Each row below holds a small network's activations on one input, seen along a few directions.
In each table, some parts of the input vary, and every possible input appears once, in random order.
Descriptions start from the smaller parts, as in this example, which fits no table here: ring(8) and (point or (values(2) and line(4)) or ring(11)).
Shared parts are said once, and a part with two or three values counts as separate values.

A family of inputs:
row 1: 70  -42  -25  29  -2  17  42  1  22  -37  21
row 2: 34  54  70  116  -12  25  -91  -1  -92  -30  23
row 3: -71  -8  10  -51  -34  -21  33  -45  -6  26  -19
row 4: -3  -46  -20  38  -28  -21  30  -79  -4  39  -15
row 5: 42  12  -46  -19  52  11  26  69  49  -25  56
row 6: -3  -8  27  -75  1  -52  48  -10  19  49  -1
row 7: -108  17  12  -16  -20  -6  -47  37  15  -27  -9
row 8: -20  -32  8  116  -9  16  -15  8  6  -23  12
row 9: 20  30  87  87  -36  -11  -109  -70  -88  34  -14
row 10: 6  -30  -36  66  2  21  42  -15  -4  -28  22
row 11: -5  21  -37  -98  51  9  30  31  16  2  -35
row 12: 51  10  -71  -25  76  53  34  55  31  -15  -7
row 13: -29  14  -64  9  11  43  15  33  22  -51  35
row 14: 5  -6  2  -85  21  -13  52  -25  5  61  -61
row 15: -80  21  -33  -67  -9  1  10  12  7  -31  3
row 16: -48  88  69  -19  -26  1  -120  39  -89  -25  6
row 17: 60  -57  -9  6  -31  -26  36  -63  24  29  -15
row 18: -12  21  -12  -92  30  -29  22  49  30  -8  27
row 19: 77  -30  -18  40  38  -7  50  21  25  -2  38
row 20: -28  -50  23  88  -37  -26  -26  -57  4  44  -25
row 21: 2  94  47  63  -8  41  -118  47  -73  -52  32
row 22: -55  12  -20  61  0  38  -43  57  32  -47  24
row 23: 38  -1  -52  -30  10  38  18  49  46  -62  37
row 24: -18  10  -20  -101  -10  -4  14  27  29  -43  6
row 25: 67  -45  -3  15  8  -51  44  -45  27  63  2
row 26: -8  -18  19  -85  -37  -26  40  -29  18  16  -19
row 27: -99  -12  52  -2  -45  -28  -22  -22  1  29  -30
row 28: 83  -29  -43  32  60  33  57  10  8  7  -23
row 29: -43  52  110  -5  -43  -14  -99  -28  -93  32  -15
row 30: 73  -42  -27  6  28  -11  48  -55  13  75  -58
Q: The inputs of row 22 and row 8 match in every part but one. If row 13 is changed in the same way as row 22 into row 8, which row does it become?
A: row 10
Q: What do these inputs look like to the network?
A: ring(5) and (point or line(5))
Q: A walk changes only the line(5) part. It starts at row 7 and steps to row 15. List the rest of the walk in order.
A: row 24, row 18, row 11
Q: Which other rows does row 19 become when the ring(5) part takes its other values? List them by row number.
A: row 5, row 6, row 18, row 25
Q: Which other rows does row 24 become when the ring(5) part takes its other values? List them by row number.
A: row 1, row 17, row 23, row 26

A family of inputs:
row 31: -75  43  5  -2  -1  33  -61  51  -19  -47  10
row 32: 38  18  20  82  14  35  -45  -1  -41  -5  5
row 33: -42  34  21  -29  -37  -3  -40  63  10  -90  73
row 34: -9  38  60  -25  -17  -17  -55  -17  -61  47  -23
row 35: -10  33  64  -25  -13  -11  -46  -21  -67  40  -39
row 36: -34  12  -41  -44  36  13  50  67  46  -28  24
row 37: 33  33  17  82  13  11  -61  0  -36  -3  20
row 38: 34  2  -23  -83  5  -3  39  -35  3  20  -22
row 39: 89  -18  -33  16  26  14  15  11  24  -2  -6
row 40: 1  -70  -22  5  7  -29  54  -17  62  39  -19
row 41: 39  19  17  84  11  28  -53  0  -36  -2  16
row 42: -11  8  -44  -65  10  26  12  54  54  -39  -2
row 43: -53  -25  34  73  -40  4  -13  -54  -23  16  -48
row 44: 36  -15  4  -70  36  -28  40  2  33  48  -24
row 45: -22  18  -58  -61  3  35  27  38  33  -52  12
row 46: -53  -27  27  75  -46  -11  -30  -50  -10  31  -11
row 47: 63  -9  -46  23  35  22  45  6  -4  -15  19
row 48: -60  -11  26  70  -45  -32  -37  -52  -8  32  -8
row 49: 10  -67  -33  -7  -15  -18  39  -39  55  24  -32
row 50: 76  3  33  57  -23  -4  -29  8  -21  -40  66
row 51: -11  34  66  -25  -11  -3  -40  -21  -75  30  -59
row 52: 27  24  88  -53  -49  -54  -28  -23  -37  4  41
row 53: -17  54  57  -27  -15  -40  -63  -21  -58  44  -19
row 54: -1  -58  -50  -9  -23  -5  55  -53  32  9  -19
row 55: -20  5  -32  -51  33  13  26  74  62  -26  12
row 56: -82  58  2  -5  0  5  -75  50  -11  -43  26
row 57: -19  -60  -47  2  -7  -14  77  -45  27  12  -5
row 58: -74  45  1  0  -4  25  -70  53  -14  -42  23
row 59: 79  -22  -23  25  47  2  29  29  30  12  3
row 60: -13  -64  -32  11  12  -26  79  -23  47  33  -6
row 61: 17  -1  -22  -73  23  -12  60  -27  -2  25  -7
row 62: 21  -7  -9  -61  42  -28  65  -3  17  46  -8
row 63: -18  -47  53  48  -88  -50  0  -44  9  -9  42
row 64: 65  -16  -32  31  52  6  51  23  17  9  18
row 65: 36  19  22  82  18  42  -42  -3  -51  -17  -16
row 66: -37  16  -56  -51  20  26  45  46  26  -49  25
row 67: 78  -7  -48  13  18  28  30  -3  1  -17  6
row 68: -51  -27  31  72  -43  -2  -19  -52  -13  28  -25
row 69: -76  45  6  -1  3  40  -55  49  -30  -57  -12
row 70: 45  -11  -4  -85  13  -17  23  -20  27  34  -37
Q: The inputs of row 61 and row 47 match in every part but one. If row 53 is changed in the same way as row 61 into row 47, which row does it become?
A: row 37
Q: The inputs of row 41 and row 46 match in every part but one. If row 50 is changed in the same way as row 41 into row 46, which row does it become?
A: row 63
Q: What do these inputs look like to the network?
A: values(4) and (point or line(4) or ring(5))
Q: List by row number the other rows that have the values(4) part in common with row 33.
A: row 31, row 36, row 42, row 45, row 55, row 56, row 58, row 66, row 69
Q: Which other rows does row 61 become when the ring(5) part takes its other values? List them by row number.
A: row 38, row 44, row 62, row 70

A family of inputs:
row 71: 19  73  4  -32  52  5  -20  6  -61  29  -19
row 72: -8  -6  8  -7  26  -26  79  46  40  -3  44
row 73: 30  -6  47  -21  13  1  -11  68  35  -27  3
row 74: 49  12  55  -17  -16  -52  -16  -73  -49  61  -8
row 75: 34  45  48  -30  22  -35  -36  43  -22  5  62
row 76: 40  -24  -36  52  9  28  84  -13  4  -16  36
row 77: -7  -20  -16  -2  27  -52  18  49  53  -16  25
row 78: 84  31  -2  33  5  10  -25  -15  -57  -20  43
row 79: -5  53  6  -79  -35  -10  -20  -2  -43  -25  34
row 80: 43  -34  -61  59  9  0  25  -7  14  -32  15
row 81: 21  -49  -11  -1  -20  -28  4  -54  51  76  -29
row 82: 79  -19  -4  40  -6  49  -1  8  -4  -52  -11
row 83: -23  -5  -36  -26  63  29  79  15  -9  24  -20
row 84: -22  -11  -62  -16  60  4  22  18  6  11  -39
row 85: -7  2  2  -75  -44  26  -8  19  8  -56  -21
row 86: 6  5  -14  -11  19  -17  -9  53  82  11  30
row 87: -30  9  -47  -69  -22  20  -8  -2  52  -28  12
row 88: -70  16  75  62  -20  -8  -91  48  -28  -6  45
row 89: -46  -3  -23  -68  -12  11  75  -14  13  -38  27
row 90: -85  56  31  67  6  27  -73  12  -60  9  -45
row 91: 2  -61  15  0  -16  -31  96  -63  3  70  -9
row 92: 7  -71  -15  7  -14  -61  33  -56  18  50  -31
row 93: 55  -10  -59  48  2  33  0  -2  44  -7  18
row 94: 49  -50  52  -12  -31  -12  3  -42  3  36  -66
row 95: 13  10  0  -28  41  48  -3  35  -10  -2  -73
row 96: -42  -14  -47  -62  -14  -13  18  -6  21  -50  8
row 97: -12  14  -57  -22  52  39  -5  19  40  37  -34
row 98: -25  7  30  120  -25  35  -75  -23  -57  -37  29
row 99: -53  13  84  76  -53  -27  -64  -73  -43  29  -31
row 100: -95  40  35  14  -77  4  -70  6  -46  -33  6
Q: What do these inputs look like to the network?
A: values(5) and (point or line(5))
Q: The inputs of row 75 and row 78 match in every part but the values(5) part. If row 73 is changed in the same way as row 75 into row 78, which row does it become?
A: row 82
Q: List by row number the other rows that have the values(5) part in common with row 84.
A: row 71, row 83, row 90, row 95, row 97
